A small network was shown many inputs. Here are its activations along a few directions, one row for each input.
Each table varies a few parts of the input and shows all the possible inputs, shuffled.
A made-up example of a description, with smaller parts first: ring(5) and (point or line(11) or (values(2) and line(6))).
Shared parts are said once, and a part with two or three values counts as separate values.
In the rows, 128 means zero.

Other details of the inputs shift rows strongly along three fixed directions, in all tables alike. That doesn't count.

Rows:
row 1: [150 137 113 106 118 126 127 169 146  61 119]
row 2: [123 129  93 119 130 126 107 182 142 104 114]
row 3: [116 142 105  55 177 188 146 155 130 166 122]
row 4: [102 124 164 121 153 164 143  80 118 204 133]
row 5: [111 131 162 169  86 119  87 113 140 155 107]
row 6: [172 141 118 156 121  60 155 110 114  66 144]
row 7: [118 102 120 106 127 149  85 204 155 103 134]
row 8: [ 93 130 159 116 163 144 146  77 100 197 153]
row 9: [141 126 110  40 163 167 180 124 133 136 128]
row 10: [128 149 125  33 160 197 148 140 122 132 148]
row 11: [158 125 123 155 130  49 154 100 133  83 125]
row 12: [ 94 127 146 192 100 113  90 114 146 146 114]
row 13: [106 133 148 175 117 129 108 101 142 175 113]
row 14: [170 103 100 167 122  67 160 112 102  85 134]
row 15: [192 112 113 165 112  62 177 103 119  63 131]
row 16: [ 80 146 148 167 123 120 106 112 130 181 123]
row 17: [ 91 132 139 194 101  99  71 127 117 152 129]
row 18: [128 121  83 113 115 141 107 197 146 106 111]
row 19: [190 142 102 120 140  85 214  80  99  86 143]
row 20: [152 128 106 153 159  65 174  99 133  98 129]
row 21: [103 162 178 122 128 166 144  76 121 190 122]
row 22: [124 118 117  35 180 202 138 154 113 164 141]
row 23: [136 125 161 174  90 118  96 119 132 130 125]
row 24: [102 144 169 184  66 132 100 104 136 149 112]
row 25: [ 91 144 187 100 151 166 150  66 119 203 155]
row 26: [116 117 106 121 111 161  96 181 162 122 111]
row 27: [135 119  88  98 136 156  87 196 126 109 120]
row 28: [144 118 126 102 187 112 207  70 108 135 144]
row 29: [135 114 112 109 105 129  83 190 160  78 112]
row 30: [121 112  91 124 102 149  81 192 131 110 122]
row 31: [168 142 120 129 116 113 139 131 115  91 130]
row 32: [156 157 136  95 179 106 223  69 112 115 142]
row 33: [147  96 104 122 125 128 129 162 138  95 127]
row 34: [ 98 129 184 176  88 135  87  98 131 159 133]
row 35: [ 97 129 136 188 107 107  88 109 108 151 124]
row 36: [117 105 114 107 120 158  75 191 132 110 134]
Each input here is: line(4) and (values(4) or ring(5)).
- Which other rows does row 2 become when the ring(5) part takes its other values? List them by row number. => row 12, row 28, row 35, row 36
- Which other rows agree with row 27 in the line(4) part? List them by row number. => row 3, row 4, row 5, row 13, row 21, row 22, row 23, row 31
- Which other rows agree with row 15 in the line(4) part? List them by row number. => row 9, row 14, row 18, row 19, row 24, row 26, row 30, row 33
- Which other rows does row 29 become when the values(4) part takes its other values? List them by row number. => row 1, row 10, row 34
